Each row below holds a small network's activations on one input, seen along a few directions.
In each table, some parts of the input vary, and every possible input appears once, in random order.
A made-up example of a description, with smaller parts first: values(3) and (point or line(11) or (line(4) and ring(8))).
Shared parts are said once, and a part with two or three values counts as separate values.
In the rows, zero is written as 128.

Other details of the inputs vary at random and push rows far along two fixed directions, the same in every table; ignore that.

Table:
r1: [124 162 192 102 107 167 135 143 127 122 132  89  62 156]
r2: [105 110  65 153 164 117 128 104 111 124 105 148 174 104]
r3: [111  97 114 111 148 160 139 145  93  83 157 122 134 139]
r4: [170 159 105 147  95  77  92 105 163 178  85 184 143 153]
r5: [131 160 158 144 116 108 121 115 167 162 127 102 120 106]
r6: [151 142 189  86  84 158 118 159 138  99 141 108  81 176]
r7: [137 155 150 137 102 112  98 106 136 149 123 125 111 141]
r8: [108  79 108 128 161 134 160 147 110 103 158 119 151 102]
r9: [123 161 158 138 111 108 108 125 156 160 132 121 118 102]
r10: [105 106  65 159 172 118 134  87 123 134 130 124 168 119]
r11: [123 103  63 146 157 115 130 117 103 121 113 168 175 119]
r12: [118  94  73 148 164 104 137 132 122 142 151 164 173 102]
r13: [145 136 177  98  93 155 116 142 122 106 143 115  89 156]
r14: [125  77 122 107 147 148 159 162 110  96 165 127 137 116]
r15: [139 169 119 163 127  72 117 104 169 218 114 160 119 115]
r16: [160 146 166 112  92 108 115 153 166 152 136 138 109 142]
r17: [131  87 114 106 138 162 152 149  93  74 128 132 139 133]
r18: [108 108 115 116 157 167 171 145  97  97 116 113 119 130]
r19: [107 108 120 122 153 163 158 127 108  82 115  88 143 117]
r20: [151 167 116 165 104  74  89  85 148 182  80 163 142 124]
r21: [115 163 198 101  96 163 109 137 127 104 136  79  81 137]
Each input here is: values(3) and (point or line(6)).
The inputs of r8 and r7 match in every part but the values(3) part. If r12 is changed in the same way as r8 into r7, which row does it become?
> r3
Change only the line(6) part in r11. List by row number the other rows that result.
> r2, r4, r17, r19, r20
Change only the values(3) part in r13. List by row number the other rows that result.
> r14, r17

Table:
r22: [ 91  96  85 139 185 127 149 130 129 112 161 136 162  92]
r23: [130 180 121 178 123  78 109  83 144 186  87 145 118 106]
r24: [135 163 161 118  94 137  85 140 141 117 116 112 136 129]
r25: [162 122 100 150 123 111 102  91 133 130 122 159 151 122]
r26: [117 138 152 108 122 148 126 164 140 106 163 112 115 109]
r27: [155 123 142 128  98 129 104 111 140 131 119 138 113 161]
r28: [146 101 102 147 132 104 122 120 146 168 144 167 133 131]
r29: [121  46  38 117 192 153 220 163 119  74  83 141 199  94]
r30: [148  89 112 103 150 152 144 132 110  88 144 123 135 175]
r31: [137 121 162  93  87 128 110 147 119  93 126 122 108 158]
r32: [115 136 158 139 131 118 142 131 137 129 146  96 108  97]
r33: [120 136  74 175 140  58  97  60 142 185  96 139 158 112]
r34: [143 124 112 138 106  97 106 124 128 109 121 159 145 143]
r35: [172 141 144 112  93 116 146 137 189 123  62 114 148 119]
r36: [120 139 157 117 121 137 140 138 135 117 160 113 118 102]
r37: [144 153 118 147 109  73 103  88 154 204 132 157 135 105]
r38: [121 101  72 133 153 104 123 123 131 155 152 156 161 104]
r39: [125 113 128 113 121 143 143 163  96  80 127 149 118 135]
r40: [125 113 125 108 120 141 131 109 109 104 137 110 137 127]
r41: [114 166 166 133 123 130 122 132 121 137  98 118 124 115]
r42: [102 115  31 185 180  66 125  70 115 189  92 166 168  98]
r43: [135  88 116 100 154 129 162 170 119 106 169 138 130 165]
r44: [165 163 149 125  97 112  90 102 134 174  97 159 100 128]
r45: [145  89 128  96 156 148 160 160 118 109 171 125 120 155]
r46: [115 148 188 112 112 150 120 141 124  91 119  78 126 126]
r47: [148  98 142 123 135 140 135 148 116 117 152 134 141 102]
r48: [ 93  73  30 172 198  74 148  94 118 166 142 146 182  83]
r49: [148 161 154 145  92 106 113 101 164 192 139 140 106 124]
r50: [136 147 115 134 137 139 149 111 113 143 126 131 120 143]
r51: [ 93 128 123 117 161 161 147 136 110  88 129 120 125 112]
r52: [ 96  80  77 150 177 134 160 111  99  79 136 101 163 104]
r53: [115 145 145 125 147 138 134 139 154 142 155 103 112 133]
r54: [158 142 151 101 123 147 133 140 117 127 120 136  93 172]
r55: [152 112 142 106 113 141 109 114 120 109 127 123 120 136]
r56: [126 146 143 122 110 138 119 112 131 101 132 110 130 123]
r57: [143 176 170 152  92  87 106 120 153 186 124 129 132 102]
r58: [103 134 155  98 125 151 113 126 129  97 128  89 115 132]
r59: [138 130 123 135 138 125 150 121 135 153 161 123 129 130]
r60: [109 107 128 115 145 148 134 171 120 105 159 118 153 101]
r61: [135  78 129 100 147 149 145 145 110 107 163 126 125 111]
r62: [128 124  99 137 112 124 105 116 139 135 124 140 140 154]
r63: [109 144 169 132 121 158 143 127 121 129 110  86  75 130]
r64: [137 114 158 120 107 111 126 171 124 120 143 143 132 123]
r65: [134 157 145 116 104 130 122 108 115 149 113 133 106 121]
r66: [135 103 115 137 121 100 128 142 142 151 146 165 128 144]
r67: [105 141 165 104 130 133 119 139 148 135 147 103 104 112]
r68: [143 132 153 123 100 103 122 156 140 125 148 150 114 128]
r69: [127 117 152 107 108 153 140 160 110 101 122 140  92 162]
r70: [117 127  76 169 154 100 134 103 101 157 101 162 180  99]
r71: [112 105  54 142 159 128 117 117 123 101 138 146 182 116]
r72: [120 155 170 100 111 169 116 169 112 101 117 112 114 121]
r73: [125 170 140 156 115  94  92  99 187 204 126 146 113 122]
r74: [121 146 170 147 122 100 130 131 138 154 127 104 125  98]
r75: [175 173 146 154  95  98  83 102 137 185  85 175 127 116]
r76: [133 151 161 134  99 123 114 118 124 124 114 104 142 122]
r77: [142 200 124 149 100  99  77 108 158 179  98 167 120 119]
r78: [121 149  93 153 151 112 109  90 154 152 120 128 149 149]
r79: [116 153 170 125 132 160 154 137 115 119 118  72  76 141]
r80: [135 132 180 104  93 148 128 179  97  88 113 132 107 138]
r81: [122 120 134 118 114 138 127 156 144 139 156 127 112 138]
r82: [125  83  77 134 145  82 129 138 122 145 146 176 157 124]
r83: [115 131 146 154 128 119 133 118 152 164 137 103 101 113]
r84: [ 98 118 148 128 150 149 161 144  87  96 111  94 126 108]
r85: [142 178 119 150  90 101  86 109 154 194  96 170 108 148]
r86: [140 134 147 114 117 159 144 118 121 103 144  91 117 156]
r87: [138 109  64 135 162 102 143 127 111 141 119 185 150 169]
r88: [104  78  69 134 169 165 175 117  85 105 140 140 148 122]
r89: [101 148 168 107 127 179 135 140 129 111 121 102  83 139]
r90: [124 146 165 130 121 147 136 121 132 113 125  60  95 148]
r91: [109 165 145 116 127 130 107 116 133 147 105 127 105 122]
r92: [116 154 159 124 110 147 103 110 157 128 120 103 105 147]
r93: [127  87 116 115 141 169 150 145  96  97 129 140 112 146]
r94: [137 108 145 114  99 138 123 140 127  98 129 131 114 172]
r95: [149 119 145  95 117 138 135 149 124  90 138 123 116 192]
r96: [123 108 100 113 140 155 140 146 113  88 148 108 141 167]
r97: [148 129 142 131  92 104  98 139 123 114 112 148 146 142]
r98: [113 129 173 125 111 160 133 121 131 104 124  63  88 139]
r99: [ 79  75  32 139 227 162 178 128  88  95 141 134 172 128]
r100: [115 156 167 112 115 149 112 124 142  93 129  95 113 128]
r101: [161 151 147 131 108 137 113 119 124 132 113 152 105 119]
r102: [156 107  74 144 143  78 166 133 192 167  86 162 189  86]
r103: [137 146 161 102  89 119 112 148 115 127 108 147  92 148]
r104: [105  94  79 167 167  99 139  99 107 121 112 120 187 105]
r105: [142  91 122 122 148 145 147 142 118 102 166 138 134 102]
r106: [ 98 108 145 125 156 138 152 156 117 108 151 102 149  98]
r107: [128 126 144  93 107 156 111 135 119  96 136 102 120 138]
r108: [147  89 138 113 130 165 129 139  97  73 135 115 148 123]
r109: [114 117 130 144 158 131 158 135 131 137 153  85 114 120]
r110: [109 131 110 126 145 147 147 123 105 106 128 135 136 109]
r111: [140 167  90 149 124 102 110 117 138 179 110 161 129 157]
r112: [137 143 121 129 124 114 124 148 151 158 155 131 122 147]
r113: [130 120 151 114 105 166 137 114 122 101 139  99 113 145]
r114: [147 183 124 136  96  97  79 101 146 192  96 165 115 126]
The inputs of r37 and r40 match in every part but one. If r28 is changed in the same way as r37 into r40, which row does it become?
> r27
The inputs of r26 and r77 match in every part but one. If r102 is changed in the same way as r26 into r77, which row does it become?
> r29
What is each input in this table made of?
> values(3) and (point or (line(5) and line(6)))
Change only the line(5) part in r73. List by row number the other rows that result.
> r22, r53, r67, r106
Start at r43 and move only the line(6) part, one step at a time. The first step leads to r45. Which rows follow, in order?
> r112, r59, r53, r109
Change only the values(3) part in r32. List by row number the other rows that result.
> r23, r52

Table:
r115: [105 110 139 113 140 171 151 147  94  69 132  99 123 125]
r116: [140 117  71 145 143 113 125 108 118 141 113 170 150 154]
r117: [157 140 120 132 108  97 105 131 138 157 119 177 134 136]
r118: [122 141 110 142 126 109 105 110 133 146 119 145 143 119]
r119: [125 120 186  87 111 166 144 172 125  75 159  80 104 132]
r120: [ 95  73  53 138 187 145 158 117  88  93 146 129 168 130]
r121: [131 133  91 167 135  84 110  94 146 178 123 159 141 128]
r122: [132 166 184 108 102 150 127 137 146 136 125 102  78 135]
r123: [109 103 132 104 137 163 145 147 116  78 142  96 132 127]
r124: [113 119 149 106 138 174 159 148  98  82 126  96 112 118]
r125: [124 129 126 134 131 135 133 122 126 111 117 114 134 130]
r126: [126 147 153 117 119 142 129 135 130 127 118 119 109 113]
r127: [115  95 111 123 157 146 162 136 112 114 147 120 125 121]
r128: [141 147 118 149 123  82 111 114 160 173 120 149 145 119]
r129: [130 138 112 141 129 117 104 102 138 154 130 140 132 134]
r130: [139 129 115 145 131 104 132 111 146 156 116 139 138 113]
r131: [151 126 100 136 125 101 117 127 139 159 131 175 137 149]
r132: [145 155 146 143 100 101  91 103 140 162 119 143 122 123]
r133: [141 104  83 141 135 102 122 119 116 139 117 178 155 131]
r134: [136 161 191 111  96 131 118 138 143 139 130 103  79 142]
r135: [113 140 184  93 113 167 134 160 117  89 130  90  94 126]
r136: [116 122 174  92 121 176 153 166 123  82 135  78 105 129]
r137: [149 130 106 131 116 111 113 122 143 140 108 159 143 143]
r138: [115 103 104 133 142 123 130 123 109 117 137 136 149 116]
r139: [121 117  57 162 169 107 139  91 121 158 115 156 158 121]
r140: [125 145 111 150 128 108 110 106 146 160 122 143 128 133]
r141: [145 162 160 129  97 127 103 107 142 136 110 113 116 138]
r142: [162 143 163 112  86 119 113 136 144 132 114 137 108 151]
r143: [130 142 112 143 130 101 114 110 151 154 110 139 143 122]
r144: [133 150 155 124 118 117 122 137 145 150 140 125 106 134]
r145: [132 164 123 150 121  97 103 101 135 162  96 144 132 124]
r146: [138 158 176 111 102 141 128 136 151 129 115 103  97 124]
r147: [102  65  68 137 183 139 170 135  98 112 150 132 158 119]
r148: [132 140 109 148 130 118 109  93 128 149 121 137 134 140]
r149: [122 107  97 142 151 118 143 121 117 136 126 145 146 103]
r150: [106  89 107 118 157 168 148 131  83  71 140 112 148 122]
r151: [127 104 170  89 123 174 146 166 116  70 163  83 114 128]
r152: [135 181 196 115  83 135 106 140 146 145 108 108  86 127]
r153: [123 128 123 128 130 134 129 119 122 110 121 113 138 132]
r154: [137 141 176 106 107 147 119 144 132 121 157 105  97 140]
r155: [121 126 182  98 117 162 148 175 116  97 147  98 102 119]
r156: [129 124 152 113 121 143 122 144 118 109 150 118 123 120]
r157: [114 107  38 176 175  98 130  86 120 154 120 165 175 127]
r158: [143 147 143 138 108 111 101 105 141 160 133 132 112 137]
r159: [108  93 121 123 146 147 149 144 103  92 143 119 135 115]
r160: [126 130 126 139 128 114 121 132 132 136 136 141 136 114]
r161: [144 174 198 116  88 127 116 145 155 158 134 111  81 139]
r162: [142 175 197 113  80 122  98 142 147 140 133 114  93 128]
r163: [144 151 142 141 111  99 118 127 159 167 121 136 132 121]
r164: [120 110 143 107 144 158 162 155 120 108 158 110 111 124]
r165: [133 147 128 141 124  97 112 125 142 160 125 149 134 114]
r166: [136 160 159 132 104 104 107 121 142 156 112 133 111 121]
r167: [110  98 108 121 159 150 157 135 105  87 126 106 146 126]
r168: [136 142 108 147 134 113 130 103 139 149 101 134 140 120]
r169: [126 149 129 138 124 119 119 120 144 161 119 131 118 132]
r170: [126 110  94 147 148 100 133 114 134 143 123 141 155 117]
r171: [129 152 187 105  96 153 122 146 144 105 125  91  96 135]
r172: [135  93 115 110 133 144 145 146 108 103 141 140 123 152]
r173: [111  96 121 118 152 151 154 153 114  98 164 116 129 129]
r174: [127 128 112 149 132 103 124 118 129 158 117 147 141 111]
r175: [142 141 103 161 126  80 108 108 161 172 124 156 154 118]
r176: [113  79 110 119 157 149 167 149 109  94 141 109 146 117]
r177: [136 168 124 150 121  97 104  96 145 173 103 140 121 140]
r178: [127 157 145 128 117 120 112 121 146 153 121 124 107 137]
r179: [102  88  73 139 178 145 163 126  96 109 133 126 155 128]
r180: [124 143 109 142 128 108 107 105 141 158 127 141 131 134]
r181: [136 161 155 130  99 123  93 112 140 145 117 130 115 126]
r182: [125 150 150 128 117 137 126 130 120 128 108 114 114 125]
r183: [144 144 152 107  97 137 111 143 127 119 114 142 110 144]
r184: [139  84  93 116 144 131 148 151 118 101 143 150 156 136]
r185: [136 148 157 124 115 124 128 138 139 144 131 131 114 110]
r186: [126 112 125 133 130 125 136 128 132 118 132 120 135 123]
r187: [115  71 112 111 154 160 155 141 101  75 155 105 147 122]
r188: [126 121  72 162 152  99 131 100 130 155 101 148 167 119]
r189: [139 125 110 127 124 131 124 126 109 115 107 154 137 143]
r190: [118 122 169  99 118 160 139 149 115  95 154  91  95 141]
r191: [107 112 120 118 143 154 139 132  96  87 131 113 138 125]
r192: [139 107 109 117 130 143 141 135 112  96 115 137 141 150]
r193: [123 108 101 133 142 132 125 115 127 118 132 127 153 123]
r194: [128 162 161 129 101 126 105 127 142 137 115 124 108 124]
r195: [111  98 112 118 152 142 146 146 113 105 166 120 135 130]
r196: [148 151 138 140 116 101 123 121 161 166 122 140 130 115]
r197: [117  67  49 126 175 141 154 136  99 100 139 163 165 142]
r198: [135 134 138 131 112 112 116 119 140 136 127 122 128 127]
What is each input in this table made of?
> values(3) and line(4) and (point or line(6))
The inputs of r197 and r172 match in every part but the line(4) part. If r140 is changed in the same way as r197 into r172, which row does it become?
> r121
The inputs of r162 and r138 match in every part but the line(4) part. If r164 is changed in the same way as r162 into r138, which row does it become?
> r127
List by row number the other rows that have the line(4) part and the values(3) part in common with r167.
> r125, r141, r153, r168, r188, r192
Change only the values(3) part in r122. List by row number the other rows that result.
> r126, r146
Change only the line(6) part in r159. List by row number the other rows that result.
> r132, r138, r149, r166, r174
List by row number the other rows that have the line(4) part and the values(3) part in common with r176.
> r130, r142, r170, r186, r187, r198
Change only the line(4) part in r148. List by row number the other rows that result.
> r129, r154, r158
